A small network was shown many inputs. Here are its activations along a few directions, one row for each input.
Each table varies a few parts of the input and shows all the possible inputs, shuffled.
A made-up example of a description, with smaller parts first: one of 4 places along a line, together with either a single point or one of 11 places around a ring or (one of 3 separate values, together with one of 5 places around a ring).
Shared parts are said once, and a part with two or three values counts as separate values.

Other details of the inputs vary at random and push rows far along two fixed directions, the same in every table; ignore that.

Rows:
r1: [-0.97 -3.92 -0.83 -4.21  2.71  4.50  1.20  3.12 -0.93 -1.93  0.20  1.30
 -0.99 -1.38 -0.74]
r2: [ 0.47  0.27  1.12  1.99 -1.13 -1.25  0.77 -1.43  0.02  1.21 -0.72 -1.74
  2.99  1.52  0.01]
r3: [ 0.01  1.15  1.43  1.00  0.61  0.22 -0.34 -0.59  0.79 -1.17  0.14 -0.38
  0.79  2.61  0.71]
r4: [-2.16 -3.44 -1.93 -4.64  3.52  3.01 -1.63  3.69 -0.54  0.33  0.78  3.79
 -1.40 -3.01 -2.18]
r5: [-0.33 -3.73 -1.84 -4.36  3.63  4.10  0.78  3.84 -0.84 -0.08 -0.02  2.23
 -0.06 -2.61 -1.57]
r6: [-0.42 -4.19 -1.61 -3.91  3.34  3.87 -0.59  4.41 -1.49  0.25  0.11  2.55
 -0.37 -4.11 -1.96]
r7: [ 0.40  2.46 -1.67  1.44 -2.16 -2.05  0.14 -1.60  0.64  0.13  0.57 -0.74
 -4.64  0.10  0.90]
r8: [-0.71 -0.72  5.55  0.95  1.37  0.65 -0.77 -0.51  0.62 -0.23 -1.59 -0.25
  7.07  6.17  0.83]
r9: [ 1.37  3.31 -1.39  2.48 -2.14 -2.43  0.53 -1.89  0.41 -0.53 -0.19 -0.50
 -2.71 -0.98  1.41]
r10: [ 1.59  2.92 -1.58  2.61 -2.32 -2.75 -0.93 -0.96 -0.29  0.46  0.83  0.00
 -2.16 -2.41 -0.34]
r11: [ 1.48  0.50 -1.81  2.39 -2.68 -3.03  0.25 -1.43 -0.89  1.46  0.81 -1.63
 -1.52 -3.75  0.21]
r12: [ 0.55  3.23 -1.06  1.46 -2.65 -3.35 -1.07 -2.01  0.44  1.43  0.45 -0.34
 -2.85 -1.09  0.23]
r13: [-0.51  0.88  1.78  0.64  0.07  1.20  0.25 -0.84  0.48 -1.83 -0.36  0.08
  0.40  2.18  0.05]
r14: [-0.68 -0.03  5.98  1.11  0.94  0.08 -1.84 -0.60  0.34  0.91 -0.70 -0.65
  8.07  5.45 -0.15]
r15: [ 1.32  0.54 -2.33  1.59 -3.24 -1.92  2.35 -1.98 -0.72 -0.66  0.34 -2.66
 -3.39 -1.88  1.19]
r16: [-1.48 -1.12  5.43  1.49  0.86  0.40 -0.19 -0.90  0.63  0.35 -1.78 -1.33
  8.10  6.20  0.81]
r17: [-2.40 -3.26 -1.56 -5.02  2.93  4.34  0.43  2.79  0.07 -1.67  0.35  2.81
 -3.17 -1.36 -1.19]
r18: [-1.02 -2.32 -2.39 -4.42  4.08  4.17  0.11  3.87 -0.21 -1.04 -0.04  3.08
 -0.94 -2.91 -2.01]
r19: [ 1.71  3.00 -1.77  1.49 -1.94 -2.47 -0.62 -1.21  0.08  0.42  0.10 -0.50
 -2.39 -2.24  0.11]
r20: [ 0.02  3.00 -1.54  1.36 -2.21 -3.14  0.04 -1.53  0.71  0.61  1.00  0.14
 -2.76 -0.71  0.18]
r21: [-0.02 -0.77  0.69  0.26 -0.19 -0.04 -0.16 -0.26 -0.50  1.56 -0.74 -1.31
  2.36 -0.40 -0.37]
r22: [ 1.94  0.30 -2.51  1.78 -2.40 -2.11  1.81 -1.73 -0.30  0.24  0.54 -2.92
 -3.23 -1.78  1.70]
r23: [ 0.51  2.43 -2.08  1.00 -2.18 -3.08  0.27 -1.68  0.85  0.15  0.76  0.30
 -3.81 -0.81  1.43]
r24: [-0.68 -0.51  5.92  1.53  1.18  1.08 -0.79 -0.57  0.62 -0.37 -0.84 -1.32
  6.63  7.19  0.75]
Each input here is: one of 4 places along a line, together with one of 6 places along a line.
Q: Which other rows does r4 become when the place on the line of 4 takes its other values? List them by row number.
A: r6, r10, r11
Q: Which other rows does r24 become when the place on the line of 6 takes its other values? List them by row number.
A: r1, r5, r6, r8, r14

Rows:
r25: [ 2.02  3.25  3.31  5.86 -4.41 -4.06  0.54 -4.46  0.12 -0.18 -0.27 -3.97
  2.42  3.94  1.87]
r26: [ 0.22 -2.88 -1.43 -2.59  2.26  3.23  1.45  2.41 -0.84 -0.92 -0.19  0.21
 -0.55 -2.10 -0.08]
r27: [ 0.27 -0.75 -2.92 -1.13 -0.55 -1.00 -0.36  0.71 -0.49  1.55  0.68  0.65
 -2.82 -3.87 -0.67]
r28: [ 1.02  0.57 -0.54  2.24 -2.89 -2.48  1.25 -2.31 -0.13  0.71  0.22 -2.64
 -1.38  0.20  1.40]
r29: [-0.49  0.55 -2.85 -1.45 -0.25  0.12  0.56  0.42  0.25 -0.56  0.59  1.06
 -4.55 -2.27  0.06]
r30: [-0.96 -0.49  6.18  1.97  1.06  0.69 -0.18 -1.14  0.71 -0.18 -1.60 -1.53
  8.48  7.40  0.65]
r31: [-0.46  1.58 -0.11  0.06  0.25  0.12 -0.10 -0.11  0.84 -0.80 -0.04  0.62
 -0.94  0.86  0.29]
r32: [ 1.66  1.13 -2.40  0.99 -1.70 -1.83 -0.32 -0.25 -0.78  0.63  0.92  0.01
 -2.89 -4.05 -0.47]
r33: [-3.15 -2.67  1.79 -3.69  3.49  3.67 -1.04  2.22  0.64 -0.65 -0.29  2.39
  1.85  2.76 -1.17]
r34: [ 0.29  1.88  0.01  1.13 -1.13 -0.88 -0.20 -0.95  0.25 -1.08  0.61  0.26
 -2.37  0.33  0.30]
r35: [ 0.13 -1.69 -2.01 -2.65  2.42  2.07 -0.66  2.74 -0.76  0.29  0.16  1.82
 -0.64 -3.89 -1.33]
r36: [ 1.58  1.55 -2.97  0.68 -1.37 -2.00  0.12 -0.22 -0.32  1.06  0.42 -0.02
 -2.54 -3.89 -0.22]
r37: [ 1.00  2.35  0.21  2.89 -2.63 -3.91 -0.84 -2.25  0.15  1.77  0.15 -1.01
  0.49  0.05  0.36]
r38: [-1.78 -0.63  2.84 -1.55  2.86  2.84 -1.05  1.51  0.71 -1.27 -0.53  1.91
  2.93  3.44 -0.49]
r39: [-1.36 -3.74  0.89 -2.75  2.59  3.41  0.82  1.68 -0.36 -0.39 -0.83  0.22
  2.51  1.10 -0.49]
Q: Changing only one part turns r28 into r25. The same change can be made to r33. Which row results?
A: r34
Q: Describe the family of inputs behind these rows.
A: one of 3 separate values, together with one of 5 places along a line
Q: Which other rows does r36 become when the choice among 3 separate values takes its other values? List them by row number.
A: r30, r31
Q: Which other rows does r35 become when the place on the line of 5 takes its other values? List them by row number.
A: r27, r32, r36, r37
